These are the activations of a small network on made-up records, seen along a few directions, one row for each record.
Records have a field called LOMUN. Each example row is followed by its value.
Records without LOMUN are marked none.
Other fields move the rows too, some of them a lot.
In the rows, 128 means zero.
[ 76 156 137 182 164 167  96 130 133 113 102 127 219 171]  romur
[111 100 102  96  94 104 141 114 133 127 166 145 109 125]  lib
[149  92 104 167 121 167 136 131 132 113 106 106 146 138]  muti
[118 128  95 129 137 112 107 117 130 140 147 136 109 103]  dat
[150 121 159 102 104 143 110 139 111 129  96 143 149 149]  none
[117 136 133 166 144 129 106 139  95 173 128 109 147 148]  dat
[139 125 111  92 136  94 137 120 161 114 124 121 119  91]  sus
[112 122 108 114 115 138 136 121 128 131 116 136 113  83]  romur
[149 147 108  92 131 106 131 109 144 120 115 105 116  94]  sus
[171 126 172 109 128 104 131  72 127 124 127 124  88 106]  vogo
[165 109 113  82 132 145 161 128 113 115 148  88  77  86]  rera
[131  90 110  79 117 109 167 115 116 130 146 143 100 117]  lib
[133 157 117 130 155 161 124 137 144 147 143  85 115 144]  rera
[125 108 133 210 136 182 115 126 123  97 109 110 191 190]  muti
[137 167 110 132 150 143 130 165 129 148 115 144 126 145]  none
[142 133 166 137 133 104 130 102 149 156 142 120  93 131]  vogo

Here are new rows. What is LOMUN for each?
[118 127 138 171 163 143  74 132  95 137 127 118 186 162]  dat
[149 118 167 142 142 117 136  91 124 111 149 129 116 122]  vogo
[164 104 171  94 119  81 168 100 153 167 142 133  60  80]  vogo
[140 129 168 130 154 121 115  98 145 119 149 124 111 123]  vogo
[128 114 127 101 117 103 181 114 110 161 125 129 110 147]  lib
[139 110 118 142  96 150 136 118 167 141 119 119 114 114]  muti
[146 111 101  75 109 116 158 100  96 133 129 125  88 116]  lib
[ 95 133 126 211 153 182  97 129 168 100 115 117 203 198]  muti
[ 98 132 117  94 140 126 118 110 145 127 139 137 117 152]  lib
[ 77 157 125 164 141 157 117 118 133 104 117 129 198 144]  romur
[130 112 150 196 128 178 111 123 128 110  99 103 204 185]  muti
[115  93 125 205 140 168 127 132 140  96 117 126 156 178]  muti
[125 101  91  83  91 106 136 113 128 138 158 140  87 111]  lib
[160  74 148  50 117  63 148 128 141 117 110 120  79  75]  sus
[119 101 116 185  90 160 106 132 152 114 140 113 180 153]  muti
[149 126 172 140 160 133  99 109 142 130 141 117 149 134]  vogo
